Each row below holds a small network's activations on one input, seen along a few directions.
Each table varies a few parts of the input and shows all the possible inputs, shuffled.
A made-up example of a description, with smaller parts first: one of 3 separate values, together with either a single point or one of 9 places along a line or (one of 4 places along a line, together with one of 8 places around a ring).
Shared parts are said once, and a part with two or three values counts as separate values.

Other details of the inputs shift rows strongly along three fixed directions, in all tables alike. That doesn't count.

Rows:
row 1: 13  -8  43  15  -4  -24  8  90  56  -19  42
row 2: 22  -3  -41  12  -26  71  -62  -47  -50  -20  -26
row 3: 7  33  -36  -18  -17  49  -56  -56  -67  -84  -50
row 4: 101  -29  23  3  -16  -7  -26  -1  -30  -13  -12
row 5: 14  26  -70  -12  -24  85  -47  -7  -24  -62  -31
row 6: 36  -53  45  -36  25  -83  26  -94  -69  42  -49
row 7: 57  -12  7  9  11  -20  64  56  49  -37  -2
row 8: 7  16  19  5  14  -55  -10  72  57  -11  58
row 9: -94  30  -33  -22  15  -11  5  -1  16  40  31
row 10: -99  26  -45  -11  25  -8  -11  11  25  30  29
row 11: 11  -68  61  -34  36  -47  62  -38  -30  35  -15
row 12: -101  28  -39  -14  5  -11  7  2  19  42  38
row 13: 50  11  25  -5  -2  7  -52  -1  -49  -59  39
row 14: 31  -55  27  6  32  -41  63  -9  -13  45  -23
row 15: -4  31  -30  42  -20  96  -33  8  -24  -23  -3
row 16: -79  21  -33  -7  14  -31  -12  -4  20  51  -21
row 17: 22  -46  41  -19  22  -96  25  -57  -15  35  -43
row 18: -46  -17  -54  -7  -21  14  9  -46  -13  61  -26
row 19: 48  37  41  9  -13  -46  -20  34  39  -10  9
row 20: 2  0  -36  44  -12  107  -46  -42  -66  -43  -25
row 21: -52  38  -7  12  -10  71  -30  43  16  -17  26
row 22: -62  33  -33  -20  4  46  12  70  46  -41  12
row 23: 26  -23  46  -24  7  -63  32  -91  -33  37  -35
row 24: 43  -6  15  48  5  -14  14  89  59  -6  19
row 25: 33  42  30  16  -35  -62  -9  69  53  -2  30
row 26: 54  9  40  -5  1  5  -28  -43  -37  -53  34
row 27: 50  23  12  -24  8  -14  -4  19  6  -89  30
row 28: -74  -8  -46  21  -2  21  46  -6  1  57  -13
row 29: -90  7  -7  -15  8  25  27  8  19  43  6
row 30: -69  -3  -66  -2  3  4  -12  23  34  68  -23
row 31: 70  -3  20  43  -11  51  -10  -5  -21  -42  -1
row 32: 68  8  12  12  -16  -10  -8  37  41  7  8
row 33: -54  -61  12  -26  25  24  31  -110  -66  21  -39
row 34: -26  -21  38  -7  1  -43  63  29  47  35  25
row 35: 87  -1  17  11  -33  7  -19  -2  4  -16  0
Each input here is: one of 5 places around a ring, together with either a single point or one of 6 places along a line.
Changing only the place on the ring of 5 turns row 35 into row 15. The same change can be made to row 30. Which row results?
Answer: row 24

Rows:
row 36: -65  7  -27  -47  28  -19  41  -65  -7  24  -50
row 37: 60  42  -6  -1  -27  -1  -27  51  38  -73  39
row 38: 27  -25  34  -26  13  -81  34  -62  4  69  12
row 39: -58  20  -84  32  -13  65  -29  81  29  40  -18
row 40: -30  -27  21  1  31  -38  51  68  56  25  48
row 41: -28  3  23  -3  0  -92  1  58  49  51  22
row 42: -85  11  -18  -13  19  96  5  -76  -58  0  -22
row 43: 68  -27  -6  15  -40  85  -29  -66  -51  -34  -57
row 44: 88  -78  46  5  10  -38  38  -14  14  26  -53
row 45: 89  2  13  93  -26  32  -1  -81  -53  -41  -21
row 46: -26  -23  35  -24  26  -65  8  -58  -31  61  -32
row 47: -64  2  7  -33  8  -31  14  -88  -32  69  -37
row 48: -88  64  -49  5  -39  15  -55  39  29  30  33
row 49: 78  16  -1  38  -50  46  -19  74  45  -25  0
row 50: 104  -32  8  29  -21  37  -16  1  -58  -32  -30
row 51: 21  8  39  9  -11  -97  -12  84  64  27  49
row 52: 63  -11  50  -12  -8  -73  7  -25  16  33  32
row 53: -95  28  -27  -27  10  7  -15  -76  -30  74  -32
row 54: 61  7  10  -21  16  -61  38  22  56  -11  25
row 55: 42  -20  40  -28  35  -67  29  -19  -3  -21  -30
row 56: 23  13  -1  -4  -40  38  -69  -83  -75  -25  8
row 57: 6  -30  -10  18  8  -41  44  95  86  70  -16
row 58: -89  15  -31  0  -12  61  8  10  4  -8  29
row 59: -91  7  -51  -8  7  96  -4  -45  -34  5  17
row 60: 46  -65  12  -6  0  -35  82  -39  9  62  -46
row 61: -27  -55  42  -25  12  -16  78  -72  -27  9  -8
row 62: 73  -1  -2  43  -29  48  -48  75  25  -32  -15
row 63: 51  -47  46  8  -6  50  -16  -61  -89  -84  10
row 64: -16  -11  -34  -28  47  -45  22  2  23  22  0
row 65: -114  28  -39  5  33  93  -24  4  -27  7  -5
row 66: 44  -60  48  -6  41  -12  44  -37  -29  -7  21
row 67: -43  -37  -58  -9  0  29  53  -58  -28  79  -60
row 68: -8  -28  40  -31  -7  -83  36  -69  -13  54  -14
row 69: 76  -37  57  0  -14  38  14  -63  -55  -70  26
row 70: 60  7  15  -20  -21  29  -22  -81  -72  -94  -35
row 71: -42  -23  33  1  23  -44  53  70  52  14  32
row 72: 26  21  6  -14  -9  -67  32  67  83  -24  31
row 73: 53  -15  9  -16  30  -71  20  37  43  -13  22
row 74: 31  37  50  20  -19  51  -10  47  12  -70  36
row 75: -43  3  -77  25  -7  60  -17  42  -8  39  -29
row 76: 41  -53  92  -7  39  -42  62  -17  -11  -10  -3
row 77: -100  36  -62  -41  32  13  16  -41  6  34  -41
row 78: -17  28  18  27  -8  55  -31  75  2  -63  33
row 79: -123  19  -41  -16  8  -6  -32  -22  -27  66  -25
row 80: 63  36  16  24  -19  -4  -84  49  -1  -26  53
row 81: 7  40  0  22  -10  61  -14  66  34  -42  69
row 82: 55  20  -17  -12  -12  25  -29  -24  -14  -65  13
row 83: 14  61  -18  6  8  23  -58  66  19  -61  6
row 84: -23  -46  -14  -41  34  -61  39  -54  -18  10  -29
row 85: -22  19  -5  -27  3  -83  53  63  90  10  13
row 86: -40  12  -23  -1  -7  -9  -55  0  -15  31  20
row 87: 13  25  -42  105  -12  64  -46  -30  -50  -29  -19
row 88: 17  8  11  -10  10  -78  16  86  64  -27  18
row 89: 59  31  21  24  -22  -14  -81  60  13  -21  57
row 90: -92  27  -18  0  -7  62  12  14  0  -10  11
row 91: 115  -25  16  21  -39  40  8  -25  -51  -32  -30
row 92: -5  -7  -9  15  7  90  -42  -16  -56  -53  28
row 93: 36  -50  2  -4  -15  35  19  -74  -20  19  -69
row 94: -92  77  -38  3  -34  17  -51  42  23  28  14
row 95: 7  66  10  24  -15  16  -91  61  6  -17  24
row 96: -90  17  -77  -24  28  -19  0  40  40  29  7
row 97: 1  -28  17  -34  35  -82  49  -13  7  3  -31
Changing only one part turns row 88 into row 85. The same change can be made to row 50. Which row results?
Answer: row 91
What is each input in this table made of?
Answer: one of 2 separate values, together with either a single point or one of 6 places along a line or (one of 3 separate values, together with one of 8 places along a line)
Which other rows does row 81 become when the place on the line of 8 takes its other values? List them by row number.
Answer: row 42, row 58, row 59, row 61, row 69, row 74, row 90
Which other rows does row 37 become when the choice among 3 separate values takes its other values? List them by row number.
Answer: row 56, row 69
Which other rows does row 43 become when the place on the line of 6 takes its other values? List them by row number.
Answer: row 49, row 60, row 67, row 91, row 93
Start at row 80 and move only the place on the line of 8, one step at a time. The first step leads to row 89. Which rows follow, in order?
Answer: row 86, row 51, row 41, row 79, row 46, row 95
Which other rows does row 89 become when the choice among 2 separate values takes its other values? List them by row number.
Answer: row 52
